These are the activations of a small neural network, seen along a few directions. Each row is one input.
Each table varies a few parts of the input and shows all the possible inputs, shuffled.
Descriptions start from the smaller parts, as in this example, which fits no table here: line(6) and (point or line(9) or (values(2) and ring(8))).
Shared parts are said once, and a part with two or three values counts as separate values.
(in the rows, 128 means zero)

Other details of the inputs vary at random and push rows far along three fixed directions, the same in every table; ignore that.

A family of inputs:
R1: [185 185 189 120 111  92 210 108 107 140 120]
R2: [109 151  70 163 128 155 132 121  93 129 158]
R3: [126  69 166  67 126 201 129 133 143  89 109]
R4: [ 74 157  98 129 138 138 135 129 107 118 156]
R5: [ 76 150  98 144 128 138 139 146  98 118 159]
R6: [201 186 162 129 113 114 206  97  97 156 116]
R7: [117 113  81 161 143  37  44 106 177 161 114]
R8: [152   6 170  88 103 104  58 138 204 133  69]
R9: [148  66 170 104 111 197 130 126 153  82 154]
R10: [132 105  63 146 131  54  51 103 168 172 103]
R11: [ 69 166  95 130 144 147 129 144 110 119 145]
R12: [114  83 188  96 131 189 117 159 147  83 131]
R13: [122  72 182  98 115 174 126 136 146  72 155]
R14: [ 73 157  96 143 137 145 134 161 102 120 148]
R15: [ 82 160  83 165 158 148 117 144  94 126 157]
R16: [194 170 161 126 107 113 210 135  87 157  97]
R17: [130  97  60 162 121  53  51 120 158 173 106]
R18: [110 161  69 151 139 153 135 105 109 123 165]
R19: [117  85 180  91 153 193 107 129 151  85 142]
R20: [197 142 194 125 117  21 123 122 173 187  58]
R21: [ 91 155  82 168 145 138 125 136  99 115 163]
R22: [194 180 162 112 117 111 209 116  94 158  93]
Description of these inputs: values(2) and (line(5) or ring(6)).
The inputs of R20 and R12 match in every part but the values(2) part. If R6 is changed in the same way as R20 into R12, which row does it become? -> R2

A family of inputs:
R23: [ 68 106  51 179 147  83  22 123 159 130 150]
R24: [128  87 180 100 115  92  99 141 178 136 101]
R25: [152  85 175 110 113  89  99 134 181 130 109]
R26: [123  91 141 104 122 211 151 131 111  86 138]
R27: [187 175 183 129 118  44 168 140 125 193  66]
R28: [161  87 145 123 122 100  89  91 169 131 132]
R29: [ 62 105  23 155 142  89  42 142 140 151 124]
R30: [127  88 194 115 128  83  89 136 185 127 117]
R31: [ 92 217  45 170 145 131 163 145  57 152 144]
R32: [132 113 147 111 136 191 141 110 125  78 174]
R33: [ 74 101  26 163 137  94  39 132 144 146 117]
R34: [ 92 106 157  86 134 199 149 160 117  89 130]
R35: [107 187  46 176 139  33 113 139 102 189  91]
R36: [ 96 111 166  90 131 196 144 150 120  76 144]
R37: [186 185 177 142 118  32 173 130 131 171  83]
R38: [183 196 143 125 112 150 221 100  74 137 132]
R39: [ 88 118 181  93 144 196 141 152 130  75 149]
R40: [164  74 129 115 115 116 108 108 156 140  99]
R41: [152  84 155 114 105 106  98 126 168 131 106]
R42: [179 190 148 139 117 154 223 127  72 143 125]
R43: [ 15 140  59 156 174 177  76 146 105  80 192]
R44: [161  82 135 111 108 106 102 101 166 139 115]
R45: [ 90 106  13 164 145 108  41 111 148 157 133]
R46: [170 192 151 137 108 145 227 124  77 139 138]
R47: [ 75 225  57 182 151 120 160 136  61 136 180]
R48: [ 88 107 159  88 140 204 142 159 110  86 130]
R49: [103 193  58 178 142  39 109 143 116 199 100]
R50: [158  79 158 125 114 105  98 117 178 130 116]
R51: [103 107 154  93 124 199 143 148 118  81 154]
R52: [159  76 160 124 120  95  90 107 172 129 134]
R53: [119 110 160 107 128 204 144 134 127  72 153]
R54: [185 185 134 123 119 158 225 106  66 139 116]
R55: [147  91 166 107 125  99  98 143 162 142  89]
R56: [156  70 132 116 113 112 106 117 154 137 102]
R57: [ 60 234  61 177 152 123 164 146  69 141 156]
R58: [182 186 143 132 122 154 223 122  69 145 130]
R59: [ 59 132  11 145 159 208  84 117  94 107 174]
R60: [155  75 143 112 108 108 102 113 164 136 119]
R61: [126 103 145 107 133 204 148 124 123  78 164]
R62: [164  80 161 112 112 122  96 131 161 138  97]
R63: [206 181 139 144 114  63 172  89 125 175  99]
R64: [200 175 164 162 111  41 170 106 126 176 111]
R65: [ 85 116 171  88 134 196 140 155 123  79 145]
R66: [113  96 179 121 136  80  81 135 174 131 119]
R67: [131 111 135 107 129 202 146 115 127  81 161]
The inputs of R50 and R26 match in every part but one. If R61 is changed in the same way as R50 into R26, which row does it become? -> R56
The inputs of R25 and R51 match in every part but one. If R67 is changed in the same way as R25 into R51, which row does it become? -> R44
Describe the family of inputs behind these rows. -> line(5) and line(9)
Change only the line(5) part in R65. List by row number the other rows that result. -> R27, R39, R48, R66
Change only the line(5) part in R35. List by row number the other rows that result. -> R36, R37, R43, R55

A family of inputs:
R68: [108 112 106 147 133  77  78 133 152 149 116]
R69: [133 137  77 121 125 173 152 120  88 134 122]
R70: [213 112 212 121  97  20 138 124 173 178  70]
R71: [109 158 119 139 128 136 146 143 104 122 139]
R72: [133  43 179  83 135 144  61  99 201  90 143]
R73: [115 171 109 130 149 143 140 102 114 119 158]
R74: [112  78 192  73 139 217 130 150 143  73 131]
R75: [114 171 114 123 147 146 136 106 117 120 150]
R76: [106 117 104 143 133  82  78 138 150 150 110]
R77: [127  99  66 127 128 104  79 107 144 160  92]
R78: [198 159 212 119  98  83 204 137 127 160  91]
R79: [118 146  85 114 135 172 147 114  94 129 116]
R80: [108 160 116 138 144 137 145 140 105 126 135]
R81: [111 156 122 144 127 133 150 139 102 121 146]
R82: [109 156 121 143 135 132 146 137 101 123 146]
R83: [198 159 216 111 110  90 196 133 123 159  81]
R84: [108 163 119 133 138 140 144 143 104 125 131]
R85: [112 152 123 147 122 128 155 135 107 119 156]
R86: [118  74 196  79 136 208 133 144 142  64 149]
R87: [111 115 106 144 135  76  78 133 153 149 112]
R88: [116  70 194  87 118 204 139 147 144  64 157]
R89: [172  83  77 188 105 113  82  77 149 133 178]
R90: [110 154 123 143 131 134 148 136 101 119 152]
R91: [148 108  40 156 135 104  70  62 158 138 140]
R92: [204 161 216 114 103  84 201 135 122 157  89]
R93: [144  81  57 143 106 114  91 134 133 162 103]
R94: [106 160 122 131 141 144 145 143 105 127 126]
R95: [118  33 183  76 130 158  64 144 195  91 111]
R96: [116 127 101 130 145  86  70  99 170 151 119]
R97: [118 114 115 144 132  71  82 129 153 146 117]
R98: [111 154 124 146 126 131 150 135 102 117 154]
R99: [106 156 120 135 136 141 146 143 105 127 132]
R100: [108 158 119 141 125 136 152 145 108 124 144]
R101: [106 156 122 138 130 141 147 144 104 124 136]
R102: [136 129  75 127 120 178 157 131  86 132 126]
Describe the family of inputs behind these rows. -> values(2) or line(5) or (line(4) and (point or line(6)))
